A small network was shown many inputs. Here are its activations along a few directions, one row for each input.
Each table varies a few parts of the input and shows all the possible inputs, shuffled.
A made-up example of a description, with smaller parts first: one of 3 separate values, together with either a single point or one of 11 places around a ring or (one of 4 places along a line, together with one of 5 places around a ring).
Shared parts are said once, and a part with two or three values counts as separate values.
(in the rows, 128 means zero)

Other details of the inputs shift rows strongly along three fixed directions, in all tables alike. That doesn't count.

A family of inputs:
r1: [172 163 185 116 105 161 133 140 158 101 164]
r2: [187 113 101 123  83 183 181 156 105 148 106]
r3: [209 169 136 111 132 129 101 150 176 138 148]
r4: [123 119 100 147 153  94 126 164  52 163 116]
r5: [ 10 114  63 108 105 136 164 165 142 129  66]
r6: [111  88 102 162 101  98 153 143  71 110 125]
r7: [187 124 125 127 110 184 195 159 105 141  93]
r8: [176 142 183 136 124 170 112 144 173 120 152]
r9: [124 106 145 144 182 126 104  78 131 116 151]
r10: [102  94 112 163 131 112 171 155  72 115 141]
r11: [126 135 144 123 153  73 104  89 127 162 174]
r12: [141 105  89 145 158  67 140 167  82 145 110]
r13: [124  96 121 139 155 125  90  74 131 124 164]
r14: [120  97 114 166 143 115 174 119  70 112  91]
r15: [204 192 127 115 118 131 119 137 167 123 152]
r16: [110 119 142 121 122  98 106  96 117  92 191]
r17: [121 102 131 140 176 131 102  81 131 124 168]
r18: [112  91  93 161 145 129 177 129  72 127 127]
r19: [ 43 130  60  86 146  86 144 197 153 151  47]
r20: [172 108 166 134 100 157 169 212 115 138 112]
r21: [ 17  99 100 109 113 115 142 181 149 128  38]
r22: [193  91 111 122  97 182 161 167 113 165 102]
r23: [182 192 154 118  95 136 135 117 160 163 166]
r24: [119 111 172 147 161 101  94  96 130  97 147]
r25: [177 161 168 139  86 160 116 121 163  99 143]
r26: [181 160 157 142  93 171 118 109 163 105 135]
r27: [112 103 162 121 157 104  98 114 126 109 188]
r28: [123  98 130 145 139 111  80  82 131 113 158]
r29: [169 158 172 113  98 166 131 143 159 108 182]
r30: [119 105 117 151 135  73 155 145  74 186 123]
r31: [118 141  91 148 139  95 146 152  44 146 122]
r32: [191 129 140 130 101 179  97 109 172 135 139]
r33: [120 159 136 130 140  76 121  75 118 148 177]
r34: [118 133 152 152 155 112 115  72 122  86 145]
r35: [196 146 130 104  91 178 119  91 155 123 140]
r36: [118 109 154 149 176 120 100  91 132 110 157]
r37: [124 155 131 136 170 100  67 100 102 147 158]
r38: [ 82 188 126  79 111 208 139 135 234 124  79]
r39: [145 139 119 129 176  71  83 106 133 126 156]
r40: [112  93 131 146 107  86 160 149  64 100 115]
r41: [ 26 163 116  69 141  94 105 117 197 172 108]
r42: [118  78 133 170 151 108 151 144  79 123  92]
r43: [125 118 112 141 132 118 103  57 122 102 157]
r44: [184 153 120 141 108 157 139 205  92 181 101]
r45: [130  69 115 135 168 122 162 130  72 141 100]
r46: [106  94 102 166 139 122 173 142  72 121 134]
r47: [143 158 107 122 163  69 107  98 127 105 167]
r48: [120 118 111 141 142 126 110  63 123 107 170]
r49: [173 119 133 131  50 149 168 191 106 123 119]
r50: [196 158 161 110 120 179 135  92 155 114 121]
r51: [121 104 169 126 138  88  85 100 124  97 156]
r52: [125 154 131 134 170  99  68 101 102 146 159]
r53: [110 121 131 142 128 109 105  88 123  95 185]
r54: [ 20 125 111  85 119 120  81 123 201 115 101]
r55: [ 22 203  93  78 144 120  90 118 164 137 101]
r56: [ 84 235 111  66 100 180 105 160 206 152  90]
r57: [193 120 119 129  85 173 180 149 103 136  77]
r58: [189 103 130 155  95 173 157 166 120 148  77]
r59: [203 193 128 118 118 132 117 136 167 124 151]
r60: [200  98 129 128 100 172 159 158 112 152  74]
r61: [197 103 143 128 117 174 169 162 111 150  71]
r62: [109  98 116 169 145 117 175 139  72 113 117]
r63: [111 105 150 142 162 114  97 106 132 112 182]
r64: [124  75 124 164 157 115 155 131  78 129  85]
r65: [131  97 130 113 180 130 105  74 123 129 163]
r66: [116 144  93 157 139  98 141 148  42 150 117]
r67: [198 161 100 140 100 130 171 195 115 146 102]
r68: [115 104 140 146 170 124  98  94 132 118 175]
r69: [ 15 126 111  84 129 128  88 129 202 120 114]
r70: [183 191 154 115  95 135 137 118 160 161 168]
r71: [ 25 164 117  72 140  95 104 115 196 173 107]
r72: [186 138 167 141 107 170  99 120 172 122 129]
r73: [ 76 125  92  97  74 196 158 217 192 162  47]
r74: [ 11 127 105 111 117 118 171 173 141 108  41]
r75: [180 154 140 137  81 173 113 111 164 112 151]
r76: [188 152 140 105 122 192 137 103 156 128 157]
r77: [110  98 145 146 124  88 170 152  64  97 112]
r78: [119 160 137 133 139  77 119  74 117 149 175]
r79: [ 82 169 174  60  98 172 111 174 235 119  75]
r80: [ 40 117  91  55 137 136  89  91 192 132  83]
r81: [116  64 123 139 108  87 135 162  74 124 125]
r82: [115  97 151 120 136  98  87 108 126 109 185]
r83: [126 125 129 146 144 116 108  55 121  95 141]
r84: [105  99 126 166 137 107 174 151  72 107 124]
Each input here is: one of 2 separate values, together with either (one of 3 separate values, together with one of 4 places along a line) or (one of 5 places along a line, together with one of 6 places around a ring).
Q: Changing only the choice among 2 separate values turns r10 into r63. The same change can be made to r1. Which row results?
A: r20
Q: Changing only the choice among 2 separate values turns r55 into r52. The same change can be made to r31. Which row results?
A: r4
Q: Change only the choice among 2 separate values in r25. List by row number the other rows that result.
A: r21
Q: Change only the place on the line of 4 in r67. List by row number the other rows that result.
A: r15, r47, r59
Q: Change only the place on the ring of 6 in r32. List by row number the other rows that result.
A: r9, r13, r17, r58, r64
Q: Change only the choice among 2 separate values in r81. List by row number the other rows that result.
A: r49

A family of inputs:
r85: [ 92 124 129 135 143 105 118 115 121 103 133]
r86: [138 143 142 128 117 133 130 133 143 118 126]
r87: [ 95 117 131 133 149 103 110 120 124 111 130]
r88: [140 127 133 122 113 136 120 134 146 130 133]
r89: [ 79  96  81 128 130  97 166 172  88 147  71]
r90: [142 155 127 130 127 139 125 130 137 128 124]
r91: [142 121 137 126 125 155 122 117 142 129 114]
r92: [103 130 116 130 158 102 110 113 120 126 126]
r93: [144 140 141 122 125 131 122 135 142 130 122]
r94: [142 131 137 121 117 133 120 136 145 126 128]
r95: [ 96 129 109 128 146 110 119 104 117 129 139]
r96: [140 150 135 123 125 136 134 129 139 131 128]
r97: [103 118 112 122 144 100 113 107 124 131 134]
r98: [ 95 121 121 122 138 104 123 104 119 124 139]
r99: [ 99 123 111 127 152 109 111 109 120 136 137]
r100: [139 135 141 118 124 138 126 133 141 140 132]
r101: [139 130 137 126 118 139 116 141 143 120 130]
r102: [133 133 132 128 108 144 123 134 141 118 138]
r103: [140 139 136 121 128 138 127 131 142 145 131]
r104: [143 151 120 124 121 140 123 129 136 128 128]
r105: [ 98 114 122 120 144 103 116 109 122 131 137]
r106: [101 103 122 127 153 120 116  96 124 119 120]
r107: [145 120 130 122 133 155 128 122 147 125 121]
r108: [141 127 130 125 124 157 134 115 143 119 121]
r109: [139 143 128 123 116 139 132 125 141 138 135]
r110: [136 126 134 126 114 142 116 139 144 125 135]
r111: [198  82 154 193 161  71 122  94  40 110 187]
r112: [137 128 138 123 117 138 124 134 146 135 135]
r113: [ 93 116 133 130 151 107 113 121 123 114 135]
r114: [137 146 134 123 122 140 135 126 139 138 134]
r115: [114 112 101 129  93 135 181 194 107 139  72]
r116: [103 118 121 118 145  97 112 111 121 121 130]
r117: [144 140 119 123 123 141 115 132 140 140 130]
r118: [134 135 136 125 111 140 132 129 143 128 137]
r119: [129 136 143 129 117 147 130 135 140 123 139]
r120: [139 146 141 120 121 136 133 131 138 126 129]
r121: [100 125 119 120 139  99 120 106 118 114 132]
r122: [213  65 122 196 115 132 192 155  21 135 120]
r123: [ 90 112 132 130 148 111 114 118 123 121 140]
r124: [133 127 139 128 117 144 120 139 144 130 138]
r125: [136 137 135 127 112 141 124 136 140 113 133]
r126: [ 97 110 122 130 145 122 122  89 119 113 120]
r127: [142 143 123 121 113 136 128 125 141 133 132]
r128: [ 98 120 116 121 135 102 119 104 119 119 137]
r129: [139 135 146 123 125 135 126 138 144 128 129]
r130: [ 94 113 132 126 148 105 119 113 124 126 138]
r131: [110 116 110 131 100 137 186 196 107 142  73]
r132: [143 143 137 121 131 134 126 134 142 138 126]
r133: [102 102 120 126 156 120 118  98 126 117 122]
r134: [117 125  99 132 104 133 184 191 106 148  66]
r135: [142 136 130 121 122 137 125 129 144 145 133]
r136: [130 134 137 129 111 146 127 134 141 123 140]
r137: [236  98 155 187 120 112 135 108  57 118 194]
r138: [ 97 136 117 128 155 107 120 108 115 122 133]
r139: [136 142 140 120 118 140 134 128 138 133 134]
r140: [139 143 130 125 132 144 121 133 138 145 132]
r141: [133 138 143 125 116 141 134 131 141 128 136]
r142: [101 114 118 119 141 100 112 109 122 126 134]
r143: [141 147 139 123 119 133 130 130 139 123 124]
r144: [141 147 117 125 117 143 123 127 137 133 133]
r145: [146 144 135 124 128 130 123 133 144 135 121]
r146: [144 147 126 121 117 133 128 127 140 128 127]
r147: [132 140 144 129 120 143 129 138 140 116 134]
r148: [146 144 122 123 127 138 115 134 139 136 126]
r149: [142 147 131 125 135 140 120 136 138 138 127]
r150: [ 74  95  96 127 134 100 170 176  86 144  73]
r151: [136 150 128 126 126 146 129 128 136 138 134]
r152: [142 127 128 124 127 157 136 117 144 118 123]
Q: Changing only one part turns r148 into r104. The same change can be made to r130. Which row results?
A: r141
Q: Changing only one part turns r115 into r94. The same change can be made to r134. Which row results?
A: r145
Q: What is each input in this table made of?
A: one of 2 separate values, together with either one of 4 places along a line or (one of 5 places along a line, together with one of 6 places around a ring)
Q: Change only the choice among 2 separate values in r152. List by row number the other rows that result.
A: r107
Q: Change only the place on the line of 5 in r109. List by row number the other rows that result.
A: r95, r98, r118, r136
Q: Change only the place on the line of 4 in r106. List by row number the other rows that result.
A: r91, r107, r133
